Each row below holds a small network's activations on one input, seen along a few directions.
In each table, some parts of the input vary, and every possible input appears once, in random order.
A made-up example of a description, with smaller parts first: one of 2 separate values, together with either a single point or one of 11 places around a ring or (one of 6 places along a line, together with one of 8 places around a ring).
Shared parts are said once, and a part with two or three values counts as separate values.

Other details of the inputs vary at random and push rows far along three fixed directions, the same in every table; ignore that.

Table:
row 1: [ 19  25  56   6  25 -24  41 -27 -67 -54 -30]
row 2: [  0  23 -74 -17 -84 -25 -33 -28  -9  28 -29]
row 3: [-48 -75  11 -46  16  14  23  57  24  19  -3]
row 4: [ 46  56 -11  93  51  31 -30  45  74  22  36]
row 5: [  2  16 -81 -23 -72 -23 -29 -74   2  32  -7]
row 6: [-41 -77  14 -48   6  25  15  61  18  11   7]
row 7: [ 36  46  -8  85  54  33 -40   4  76  13  56]
row 8: [ 15  31  58   3  33 -25  44 -27 -65 -49 -29]
row 9: [ 20  25  58  -1  18 -23  32 -21 -71 -57 -22]
row 10: [  3  17  64  -6  18 -19  19 -64 -72 -57  -8]
row 11: [-50 -77  17 -42   6  21  10  62  14  16   3]
row 12: [  8  22 -81 -16 -83 -25 -20 -34   1  28 -32]
row 13: [-51 -92  20 -43  13  26   0  28  17  18  28]
row 14: [  6  22 -81 -18 -85 -24 -17 -36   0  29 -32]
row 15: [ 14  17 -75 -21 -74 -16 -40 -70  -6  20   1]
row 16: [ 28  50  58  43  63  -5  14 -47 -23 -45  16]
row 17: [ 40  61 -10  90  54  27 -26  43  76  29  36]
row 18: [ 39  60  -9  89  54  24 -25  44  76  29  36]
row 19: [ 10  27  61   4  17 -21  33 -24 -75 -50 -25]
row 20: [-48 -87  18 -54  15  29   1  25  26   3  29]
row 21: [ 12  24 -77 -21 -81 -22 -32 -29  -4  22 -24]
row 22: [ -2  23 -75 -19 -89 -24 -29 -30  -9  31 -28]
row 23: [-41 -77  15 -48   5  22  16  62  19  11   8]
row 24: [-40 -78  13 -49   7  24  12  61  18   9   6]
row 25: [ 40  59 -10  90  54  22 -27  46  76  29  35]
row 26: [ 19  26  56   7  23 -20  44 -29 -66 -52 -27]
row 27: [ 10  26  61   4  16 -26  31 -21 -75 -50 -26]
row 28: [-45 -94  12 -43  19  26  13  22  24  13  27]
Description of these inputs: one of 4 places along a line, together with either one of 2 separate values or one of 5 places around a ring.
Question: Changing only the place on the line of 4 turns row 26 into row 6. The same change can be made to row 1. Which row results?
Answer: row 21
Question: Which other rows agree with row 27 in the place on the line of 4? List them by row number.
Answer: row 2, row 10, row 11, row 13, row 19, row 22
Question: Which other rows does row 18 become when the place on the line of 4 takes its other values? List them by row number.
Answer: row 14, row 22, row 23
Question: Which other rows does row 28 become when the choice among 2 separate values takes its other values? List them by row number.
Answer: row 7
